A small network was shown many inputs. Here are its activations along a few directions, one row for each input.
In each table, some parts of the input vary, and every possible input appears once, in random order.
A made-up example of a description, with smaller parts first: one of 5 places around a ring, together with either a single point or one of 11 places along a line or (one of 3 separate values, together with one of 6 places along a line).
Shared parts are said once, and a part with two or three values counts as separate values.

Other details of the inputs vary at random and push rows far along two fixed directions, the same in every table; ignore that.

Rows:
R1: [ 21 -16   0  -2   8  21  22 -15  28   4 -27 -35   2]
R2: [ -1  -6   6 -15 -29 -47  -1  28  -2 -14  13  44 -36]
R3: [ 3  4 -3 -3  4 23 -2 -8  0  4 10  0 22]
R4: [ 11  -2 -20  10  25  17  12 -40  -1   4 -41 -21   8]
R5: [  9  16   1  18  30 -26   3   8  11  -3   8 -26  15]
R6: [ 24 -24   8 -18 -27 -10  -4  15  28  -5  16   9 -21]
R7: [-18  16  -8  17  33  18  17 -37   2  16 -10 -15  36]
R8: [-26  11  10   0 -19 -23  -4  29 -11  -1  28  36 -25]
R9: [  6   6 -26  47   2 -14 -26 -49 -10  16 -16  18 -10]
R10: [ 34 -32  37 -25   6 -20  18  42  16 -18  -5  14  18]
R11: [  7  29 -25  45   5 -22 -28 -21  -5   3  19 -10 -10]
R12: [ -8  -5  -9 -17 -50 -24 -10  33   6  -6  -1  17 -45]
R13: [  1   6   5 -14   7  20  -8 -14 -11   7   8  -6  17]
R14: [-31  23 -35  36  -8   6  -7 -25 -28  18  -5  -1 -16]
R15: [-32  25 -34  34  -8   6  -9 -36 -35  20  -7  -9 -12]
R16: [  1  -2  32 -32  28  18  22   6   3  -1  -1 -19  38]
R17: [ 41 -30  20 -47  -6   1   6  30  17 -23   3  13  11]
R18: [-18   8   1 -10 -33 -12 -11  31 -36   1  18  15 -36]
R19: [-24  16  10  -6 -29 -29  -2  25 -16   2  29  29 -18]
R20: [-25  22 -28  36   4  12 -23 -44 -16  18   7  13  -8]
R21: [ 18  -9  18 -31  12  34   7   3   5  -3   5 -17  44]
R22: [ 17  16  -9  31  27   4   4  -7   0  -8 -14 -50  16]
R23: [ 23 -10  -5  22  20  11   8 -19  -4   3 -40 -13  12]
R24: [  2 -10   4  -8  33  45  19  -2  -4  -1 -21 -31  30]
R25: [  3 -20  49 -43  19  15  19  51  14 -19   9   5  24]
R26: [-15   5   5  -1 -19  -2 -26  19 -13  -3  27  37 -27]
R27: [ -5 -14   3 -13  13   3  17 -23  36  -5 -22 -22  26]
R28: [-16   2 -18  29  -8 -28   1 -37  17  14  -3   4 -30]
R29: [-25   1   1   1 -24  -5 -14  38 -26  -5  14  25 -40]
R30: [ 22 -27  13 -43 -17   7  -1  18  37 -15  -1  -6  15]
Each input here is: one of 3 separate values, together with either a single point or one of 4 places along a line or one of 5 places along a line.
List by row number the other rows that have the choice among 3 separate values in common with R30.
Answer: R3, R6, R9, R11, R13, R17, R20, R21, R26
List by row number the other rows that have the choice among 3 separate values in common with R29.
Answer: R1, R4, R12, R14, R15, R18, R22, R23, R24

Rows:
R31: [ 16  -8  11  -9   1  -9   9  22   9 -11  -1  -6   3]
R32: [-11  13  -8  19  31  10   2 -38   1  11  -8 -16  24]
R33: [  6   7 -14  24  26   4   2 -38   7   8 -19 -21  16]
R34: [-16   5  -4  -1 -22  -8 -11  10 -14   3  12  24 -23]
R35: [ 17 -17  10 -18  -7   1   5  12  16  -8  -4   0   1]
R36: [ 25 -13  11  -7  31  15  17  -5  19  -7 -19 -31  34]
R37: [ 31 -30  26 -42 -10   3  12  38  24 -20   3   1  10]
R38: [-25  16 -21  21 -13  -1 -14 -20 -22  13   2  14 -24]
R39: [  1 -10  15 -24  -3   6   6  12   7  -5   5   8   9]
R40: [-13  15  -5   9 -20 -14 -12  21 -22   0  18  13 -23]
R41: [-27  16 -20  20 -12  -8 -13 -25 -15  15   4  20 -20]
R42: [  4   5  -5  10 -19 -30 -12  11  -2  -3  13  18 -25]
R43: [  7  -9   7 -17  15  32  12  -2  -1  -1 -13 -21  25]
R44: [-16  13  -1   8 -17 -22 -11  15 -14   2  23  23 -21]
R45: [ -4  -2  -8   2 -25 -19  -6   7   0   0   1  16 -30]
R46: [ 16 -14  33 -35   0   5  10  52   4 -18  17   1  15]
R47: [  0  -2 -17  17  17  13   3 -43  10  10 -26 -18  10]
R48: [ -9  14 -11  22  28  21   2 -30 -10  10 -11 -22  20]
Changing only one part turns R35 into R33. The same change can be made to R43. Which row results?
Answer: R40
What is each input in this table made of?
Answer: one of 2 separate values, together with either one of 4 places along a line or one of 5 places along a line
Which other rows does R45 become when the choice among 2 separate values takes its other values? List them by row number.
Answer: R31
A walk changes only the place on the line of 5. It starts at R39 and steps to R41. List the rest of the walk in order.
Answer: R34, R38, R43

Rows:
R49: [  0  -3  15 -11  -8 -29   7  42   3 -14  17  13 -12]
R50: [-12   2 -24  16 -25  -9 -14 -14 -11   6  -8   8 -32]
R51: [ 33 -33  22 -44  -5  17  14  30  22 -16   2  -3  18]
R52: [-15   8 -17  19 -28 -17 -18 -24  -1  14   4  27 -30]
R53: [ -1 -15  -2  -6  28  25  24 -33  22   6 -30 -25  27]
R54: [ 12 -12  -4  -5  22  37  17 -28  11  -2 -35 -37  18]
R55: [ 15   4   7  -7 -21 -27  -8  44  -7 -12  19  15 -20]
R56: [ 23 -14  35 -31  14  -4  20  41  19 -20   4 -10  26]
R57: [-33   5  19 -30 -21  22  -5  39 -42   2  27  36  -7]
R58: [-18  21 -15  32  -8 -36 -15 -18 -14  10  15  15 -27]
R59: [  7  -9  -9   1  21  24  -2 -40  18   7 -18 -11  17]
R60: [ 24 -14  24 -15   9  -3   2  31  14 -15  15  -1  17]
R61: [ 20  -1  -1  13  36  18  11 -21   9   0 -12 -30  40]
R62: [ 13   0  19  -9 -14 -25  -5  35   4 -16  21  17  -6]
R63: [  2  10 -12  26  10  -5  -5  -9 -10   6  -9 -18   0]
R64: [ -8   6 -24  12 -23  -7 -16 -17  -6   6  -8  12 -24]
R65: [-53  45 -14  23  14  25 -13 -20 -42  19  22  -3  10]
R66: [ 16   2   0  15  36  22  17 -14   4   5 -23 -42  26]
R67: [-29  15 -31  32  -8 -11 -10 -47  -1  21 -14  14 -24]
R68: [  4 -17  13 -31 -28 -18  -1  22   8  -6  11  21 -18]
What is each input in this table made of?
Answer: one of 2 separate values, together with either a single point or one of 9 places along a line
Changing only the choice among 2 separate values turns R55 into R64. The same change can be made to R61. Which row results?
Answer: R51
Which other rows does R56 become when the choice among 2 separate values takes its other values? List them by row number.
Answer: R67

Rows:
R69: [ 30 -25  11 -11 -16 -27   1  25  29 -16  -1  12 -18]
R70: [13 -7  4 -8  0 12 -3 17  6 -5  8 -8  1]
R71: [  4   7   2  -5 -12 -12   7  30  -5  -9  12  -6 -10]
R72: [-18  23 -18  31  -4 -23 -23 -15 -19   7  15  22 -18]
R73: [  5  -8   4 -13 -20   6  -6  18  -3  -7   6   9 -11]
R74: [-20  20 -24  41  21   3 -17 -49  -8  14  -2   4   2]
R75: [ -5   6  -9  14  14   9  11 -16  -9   3 -19 -24   9]
R76: [  9  -3   9 -17  -8   6  -3   6   8  -2  10  -2  11]
R77: [-25  19 -24  31 -14 -13 -13 -13  -8  10   8   6 -34]
R78: [ 17  -7   2  -3  19  21   7  -4  -6  -3 -17 -28  25]
R79: [  7  -2   1 -18 -23   2  -6  15   2  -4  14   4  -7]
R80: [-33  28 -17  33 -17 -38 -19  -6 -19   8  19  30 -35]
R81: [ -6  -1   9 -17 -18 -10  -1  15   8  -1  15   4  -4]
R82: [ -3 -10   0  -9  25  29  17 -20   9   6 -27 -18  24]
R83: [ 10 -12  10 -30 -28   5  -2  26  -1 -10   8  11  -8]
R84: [-27  30 -16  31  -4 -32 -12 -12 -19   7  11  17 -19]
R85: [  0  -2   8 -16 -14  -7  -6  11   2  -5  20  20   5]
R86: [-27  29 -18  34 -23 -34 -18  -3 -17   9  18  19 -40]
R87: [ -5  -9  10 -21  -1   2  10   1   5   5   2   6   8]
R88: [  1  -6  19 -21 -16  -9   2  33  11  -8  18   5  -5]
R89: [ -7  -4   5 -10  26  16  12 -26  16   6  -8 -18  40]
R90: [  8  -9   0  -7  22  35   9 -22   5   3 -24 -13  27]
R91: [-13  13  -9  20 -22 -27 -20   4 -26   5  18  34 -35]
R92: [  1 -11  16 -20 -13  -7   9  39  -5 -10   1  12 -10]
R93: [  9  -8   5  -4  26  29  10 -26   6   4 -12 -11  31]
R94: [ 10   1 -18  28 -34 -53 -11   6   5   0   1  26 -39]
R95: [ -4  -9  12 -14   4   3  10   5   5   2   2   6   5]
R96: [ -3   1  12  -4  -8  -8  -1  23   8  -5  15   4 -10]
R97: [  0 -11   1 -20  11  25  15 -13  10   1 -19 -23  20]
R98: [ -1  -3  -7  11  16  23  -1 -21  -4   6 -19  -3   9]
R99: [ -2 -10   3  -3  30  29  17 -16   8   4 -28 -19  23]
R100: [  3  -7  16 -19 -13 -11  11  40 -10 -11   0  10  -8]
R101: [ 14  -7   6  -6  23  21   9  -4  -7  -2 -21 -18  28]
R102: [ 13  -8  -1   3  24  28   6 -16  -1   0 -20 -29  26]
R103: [ 24 -18   3  -9 -16 -28  -2   6  26 -11  -4  11 -20]
R104: [ 12  -6   3 -13  -6  12  -2  12   6  -5   8  -7   3]
R105: [-16  13 -19  26 -13 -10 -18 -12 -25   9  -4  20 -26]
R106: [  5   0   5  -7   0   2  10  20   4  -8   5 -15   1]
R107: [ 5 -8 13 -7 -6 -1 -3 17 -4 -5 13 20 -8]
R108: [  1  -8   9 -30 -25  -5   4  30   8  -9  15   1  -8]
R109: [-31  22 -21  40  22  -2  -9 -47  -2  16  -5   0   0]
R110: [  7   8  12  -5   5  -7  10  21   2  -6   6 -12   8]
R111: [ 12   0  17 -17  -2 -17  -4  37  -7 -14  21  14   5]
R112: [ -2  -5   6  -7 -14  -6   5  26  -6  -8   2   1 -14]
R113: [-11  -2 -10   4  10  18   6 -23   2   6 -17 -17   5]
R114: [ -6  -5  14 -14   5  -2   6  10  12  -4  10   5  13]
R115: [-34  27 -29  50   8 -14 -10 -50 -22  23  -8   8 -21]
R116: [ 17  -4  10  -4  29  15  10  -8  -6  -1 -11 -16  31]
R117: [  6   7 -14  15  16  14  -4 -17  -3   6  -6 -22  10]
R118: [12 -4 11 -6  4  7 -5 15  7 -5 10 -3  6]
R119: [ 18   2  -6   4  28  21   7 -12   0   2 -12 -36  29]
R120: [  2  -8  11 -23 -19  -4   5  35   9 -10  16   1 -11]
R121: [-3 -9 15 -8  8  4 10  9  5 -1  1  5  3]
R122: [ 18   1  16 -15  -9 -13  -4  40  -5 -10  19   3  -1]
R123: [-16  13 -25  17  -3  12  -9 -43 -12  16 -16   9  -5]
R124: [ 2  0 14 -7  9 -6 14 12 -6 -3 -1 -1  8]
R125: [-12  25 -27  43  16   0 -18 -44 -13  18  -5 -10  -2]
R126: [  3  -6   9 -18 -17  -1  -1   9  -3  -1  13  22  -2]
R127: [ 13  -4   7  -7  19  23   3 -11  13   1  -3 -20  28]
R128: [ 23 -17   3 -18 -19 -29  -3   1  26 -12  -5  10 -19]
R129: [ 32 -22  10  -8 -18 -31   5  29  25 -15  -2  10 -13]
R130: [  6  -3   4  -2  30  24   5 -24  11   0  -5 -13  39]
R131: [-25  13 -27  36  10  10  -5 -43  -8  15 -19 -11 -12]
R132: [-30  11 -22   9 -21 -11  -9 -19 -14  16  -6  23 -28]
R133: [ 13 -13   4  -4  18  31   5  -7   5  -3 -15 -21  20]
What is each input in this table made of?
Answer: one of 5 places along a line, together with either a single point or (one of 2 separate values, together with one of 6 places around a ring)
Changing only the place on the line of 5 turns R113 into R131. The same change can be made to R114. Which row results?
Answer: R109
Changing only the place on the line of 5 turns R96 into R110. The same change can be made to R69. Which row results?
Answer: R94
Which other rows does R89 become when the choice among 2 separate values takes its other values? List them by row number.
Answer: R85
A walk changes only the place on the line of 5. It starts at R116 and steps to R91. List the rest of the walk in order.
Answer: R107, R93, R126
List by row number the other rows that have the place on the line of 5 in common with R102.
Answer: R72, R80, R86, R91, R92, R105, R106, R112, R115, R117, R125, R129
Which other rows does R104 become when the choice among 2 separate values takes its other values? List them by row number.
Answer: R120
Which other rows does R90 become when the place on the line of 5 takes its other values? List them by row number.
Answer: R98, R101, R105, R123
A walk changes only the place on the ring of 6. It starts at R110 and steps to R71. List the rest of the walk in order.
Answer: R75, R100, R124, R84
A walk changes only the place on the ring of 6. It starts at R89 and steps to R87. List the rest of the walk in order.
Answer: R132, R97, R108, R81
